Each row has a name. Each piece below is followed by the name of the row it came from, unless a question asks for something else. Each question is about the rows just above it. Some pieces are copies with a little noise.

Kal: [105 116 123 179  98  76 106 135 106 128 109 128 110 151 128 104 102 117
  99 144 110 128 104 116  94 128 154 128 128 128 105 164 139 137 162 128
 128 152 119 124 106 130 156]
Tidar: [106 158 128 128 117 154 128 173 133 144 148  20  76 128 198 193 156  99
 128  85 128 128 106 116 138 212 119 128 120 173 175 100 141 137 110 167
 161 103  80 177 138  65 128]
Zoka: [116 138  80  99 100 156 173 141 103 138 161 175 167 154  76  20  65 128
 128  85 193 110 128 117 128 106 128 212 158 177 128 148 144 173 128 128
 120 106 128 137 120 198 133]
ledu: [ 79 131  90 179 127  61 112 108 148 143 134 111  98 149 128 128 105  67
  85 128 129 146 128 128 128 118  97 114 167 143 103 128 128 128  85 199
 128 147 106  30 148 140 145]
Kug: [128 100 128 112 162 145 121 130  99 117 128 187 154 128  76 100 128 208
  73 128 162  76 163 128 104 149 150 103 109 184 128 153 115 128 202 161
 128 124 119 152  95 127  90]
Mumon: [108 140 111 123 124 134 128 156 176 128 156  33  97  74 128 114 155 110
 111 119 121  84 140 112 139 199  71 128 180 132 166 114 156 144  51 128
 131 121  91 128 179  84  61]
zez: [128  76 131 123 165 128 161 117 128 128 112 128 128  98 128 128 128 164
  99 128 148  97 139 144 109 141 136 127 158 128  95 205  67 128 135 128
  71 128 148  59 128 207 107]
[ 79 131  90 179 127  61 112 108 148 143 134 111  98 149 128 128 105  67
  85 128 129 146 128 128 128 118  97 114 167 143 103 128 128 128  85 199
 128 147 106  30 148 140 145]	ledu
Put [156 128 117 198 128 120 212  85 119 154 128 128 106 128 137  65 161 103
 175 128 148 193 100  99 177 141 133 128 158 173 138 128  76 106 110 128
 116 138  20 173 144 167  80] back in order: which row is it?	Tidar
Shuffled zez with one entry gone: [ 71 128 148  99 128 128 128 165 128 207 128 112 161 109 128 144 141 139
 158  76 148  67 128 123  97 128  98 128 131 128 136  95 205 135 128 117
 128 128 107 127 164 128], missing	[59]
[128  99 127 113 161 145 122 130  98 117 128 188 155 129  76 100 127 209
  72 129 162  75 164 128 104 149 151 103 110 184 128 153 116 128 203 161
 129 123 120 151  95 126  90]	Kug
[128 152 119 124]	Kal
[105 116 123 178  98  76 107 135 107 128 109 128 110 151 128 104 102 117
  99 145 109 128 104 116  94 128 155 128 128 129 105 164 139 137 162 127
 129 152 119 124 106 130 156]	Kal
[117 138  80  99  99 157 173 142 104 138 162 174 167 155  76  21  64 130
 127  85 192 110 128 116 128 106 127 211 159 176 125 149 142 173 128 129
 118 106 129 136 120 200 134]	Zoka

vazup: [140 195  35 137]
Bol: [140  35 195 127]
baz: [228 164 110 175]
lebud: [195  35 196 190]
[195  35 195 190]	lebud
lebud without one entry, shuffled: [ 35 190 196]. Gone:	[195]
[196  35 195] is which row, read backwards?	lebud
Which row holds this, read backwards? [ 35 195 140]	vazup

sasut: [109  99 107 112 116 139 153 160 150 142 124 112 109  65 102   6 102 154]
rakob: [ 42  99 149 207 219 192 138  76  38  53 104 153 204  65 223   6 184 109]
ramab: [157 117  76  87 110 154 182 160 131  83  80 119 152  65  97   6 158 109]
dibu: [104 103 117 117 120 143 155 161 155 155 139 134 127  65 111 126  99  98]
kupe: [124 112 107 105  85  82 127 160 174 169 126  88  70  65  97   6 133 118]
vakol: [154 131 121 102  94  90  96 131 146 165 179 164 142  65 121   6 102 160]
vib: [142 153 136 110 101 118 147 161 143 112 102 114 141  65 146   6 141 136]
Which row holds this, read backwards? [109 112 124]	sasut
Shuffled dibu with one entry gone: [155  98 103 155 134 111 161 143  65 139 104 117 117 155 126  99 120], missing	[127]
[153 130 122 102  94  90  96 132 147 164 180 164 142  65 121   6 102 159]	vakol
[124 112 107 105  85  82 127 160 174 169 126  88  70  65  97   6 133 118]	kupe

nizen: [198 170 133 142 104 114 144]
muti: [132 111 105  80 139 113  23]
gog: [198 170 133 142 105 102 162]
pep: [155 115 160 157 138 121  75]
bamuf: [237 205  64  75  39  27  13]
[155 115 160 157 138 121  75]	pep
Which row holds [162 102 105 142] read backwards?	gog
[102 162]	gog

lezi: [ 79 187 116 137 170  77 134 170  73 205 170 179 133]
zet: [135 128 129 129 118 132 117 122 121 128 127 124 131]
Magar: [ 99 123 127 132 128 119 146 121 125 129 126 129 131]
ves: [107 122 135 172 166 127 116  97 159 123  87 112  98]
tavu: [151 131 129 130 132 141 129 132 133 128 122 127 128]
Latus: [143 127 129 128 124 125 147 130 117 128 123 126 126]
mag: [133 124 130 124 129 129 122 116 117 128 128 132 131]
san: [141 129 128 127 122 131 127 125 129 128 132 128 131]
poki: [ 86  80  89 175 110 166 126 206 204 181   8 182 211]
Sul: [131 129 129 127 131 120 124 128 129 127 129 129 132]
Lene: [132 131 128 128 129 121 120 124 127 129 126 127 127]
[141 128 130 124 125 125 146 130 117 126 123 124 128]	Latus
[131 129 129 127 131 120 124 128 130 127 129 129 132]	Sul
Shuffled tavu with one entry gone: [132 133 127 122 151 128 129 132 141 129 128 130], missing	[131]

pazif: [138  88 116 173  62 154]
tomov: [130 131 147 117 176  82]
nefek: [ 71 142  87 112 121 130]
beva: [ 61 131 147 117 176 213]
kodi: [155 166 102 125 179 126]
Pob: [ 76 117 126 125  89 131]
Fir: [177 115 159 134  99 100]
tasub: [140 178  86 150 144 229]
Which row holds [130 131 147 117 176  82]?	tomov
[ 62 131 146 117 177 214]	beva
Where do [134  99 100] appear?	Fir
Shuffled Fir with one entry gone: [159 134 100 177 115], missing	[99]

fili: [131 130  84 123  91 223]
duza: [149  45 175  32 161 136]
poka: [163 145 169 122  75 169]
rafez: [160  58  91 116 112 164]
fer: [115 177 181   9 121 155]
nofi: [160  58  91 116 146 164]
Raken: [149  45 175  74 203 142]
mepo: [123 108 142 123 113 132]
devem: [180  45 168  36 175 155]
dov: [168  45 180  36 175  90]
niror: [ 45 181 175 168 155  36]
[122 108 143 125 114 131]	mepo
fili without one entry, shuffled: [131 123 223  84  91]. Gone:	[130]
Which row holds [168  45 180  36 175]?	dov
[149  45 175  33 161 136]	duza
Which row holds [ 45 181 175 168 155]?	niror
[113 123] is which row, read backwards?	mepo
Which row holds these entries in another order? [175 155 180  45 168  36]	devem

Biv: [227  16  16  50]
Fosem: [ 16 208 229  50]
kilub: [209 229  16  50]
[ 16 229] is which row, read backwards?	kilub
Which row holds these entries in another order? [208 229  50  16]	Fosem
[209 228  16  52]	kilub
[ 16  50 209 229] is which row reordered?	kilub

